Each row below holds a small network's activations on one record, seen along a few directions.
Records have a field called NIBO. Each example row is followed by its value.
The word missing means that the record has no NIBO.
Other fields move the rows too, some of them a lot.
In the rows, zero is written as 500.
Strong random noise was added to every row along 3 fixed directions; ignore it. To show where, here is one row again and again, with new noise each time:
[471 406 471 544 505 526 395 483 494 425 328 431 597 526 369 455 487]
[432 423 570 501 485 543 383 582 563 707 369 497 582 524 510 598 584]
[323 400 573 393 494 348 400 487 489 449 215 540 735 454 476 486 518]
[277 506 578 450 449 383 352 590 578 744 237 574 597 513 599 620 576]
[658 348 494 635 527 782 410 557 542 617 544 359 496 572 349 540 561]

[648 465 338 529 449 605 507 457 542 505 607 358 388 577 421 423 461] => gudum
[636 653 421 835 492 806 358 574 647 862 659 419 171 685 481 649 559] => fer
[703 205 594 516 567 751 503 462 519 465 585 406 674 491 353 456 581] => fer
[350 495 543 496 462 387 421 393 465 394 224 594 630 558 479 438 487] => sege
[467 438 673 438 541 583 511 575 556 735 559 636 555 467 621 584 597] => bal
[461 488 438 563 485 493 459 511 472 366 434 479 492 544 402 512 506] => tesa
[584 413 767 398 647 611 541 491 341 446 573 659 714 466 439 527 577] => sirof
[475 472 466 579 524 531 381 428 401 284 380 503 509 559 274 409 463] => dar
[465 507 365 566 456 529 418 521 519 492 427 409 530 530 438 449 461] => tobam
[471 652 636 557 594 536 533 571 520 576 601 637 456 495 593 614 581] => dosit
[570 489 532 522 537 585 520 527 560 630 564 525 504 547 561 479 516] => sege
[675 209 444 375 453 666 545 530 547 570 645 366 537 501 436 424 578] => sirof
[272 431 509 365 422 265 399 438 493 428 204 588 636 489 526 438 440] => gudum
[724 437 400 443 517 605 664 548 563 468 738 361 406 435 533 442 473] => missing
[616 519 533 654 642 679 542 424 415 279 629 482 480 505 303 399 489] => dosit
[533 460 509 556 568 537 418 421 433 315 449 449 587 492 314 453 468] => tobam
[324 850 481 726 475 466 386 464 493 538 325 574 382 622 521 533 446] => fer
[272 668 283 586 354 354 406 514 581 597 287 548 363 607 599 440 443] => bal
[591 439 428 602 539 594 494 491 456 294 541 417 464 542 321 468 491] => tesa
[495 425 413 489 447 495 495 436 514 410 461 472 583 518 495 363 461] => sege
[409 334 736 341 496 436 455 491 413 578 412 597 748 419 563 588 609] => missing
[409 594 368 619 414 483 399 567 575 717 470 482 270 591 564 607 497] => missing
[388 618 345 569 411 438 398 505 518 390 396 438 459 569 463 402 400] => bop
[548 325 493 576 469 724 419 599 543 708 536 443 480 549 409 588 626] => tesa
[640 414 446 657 482 732 416 432 451 439 548 411 437 621 304 469 463] => gudum
[545 512 401 514 453 556 497 478 497 486 541 412 377 575 421 421 483] => sirof
[499 495 246 437 444 383 446 412 514 159 388 377 528 477 393 274 362] => bop
[449 573 409 480 466 484 442 509 508 404 453 479 405 490 470 436 461] => dar
[539 416 338 706 421 729 328 536 512 541 437 394 357 663 294 471 506] => dar
[571 496 414 702 486 682 328 456 473 412 462 404 418 630 263 454 470] => bop
[402 436 632 370 518 358 469 472 453 350 391 551 754 430 493 547 535] => tobam
[453 486 306 480 412 418 525 440 579 421 431 407 415 532 483 332 444] => bal
[414 623 309 556 388 450 495 603 702 728 519 426 252 564 642 513 555] => dosit

Here are new rows. What is NIBO for each?
[483 448 359 415 475 477 501 535 543 502 446 455 508 445 486 438 521] => tesa
[542 246 515 483 480 620 389 454 465 355 416 430 691 516 296 417 517] => bop
[475 492 469 589 502 489 436 363 452 297 309 509 542 588 375 373 439] => sege
[297 649 505 486 438 382 435 495 424 499 344 609 499 557 536 478 468] => sirof
[289 547 355 547 368 351 298 486 540 423 232 487 486 585 457 453 434] => bop
[384 715 525 659 496 522 457 444 430 454 384 600 424 602 468 490 471] => bal
[503 311 465 498 486 504 442 379 489 274 381 435 678 479 359 362 473] => fer
[450 507 579 391 435 489 537 621 587 731 575 548 527 513 708 598 531] => gudum
[523 362 724 452 534 598 479 490 509 641 474 594 654 520 533 569 626] => sege
[519 686 541 669 528 668 408 555 514 719 568 571 311 612 521 612 469] => gudum
[475 336 771 180 609 455 627 528 437 493 469 621 844 313 547 525 650] => tesa
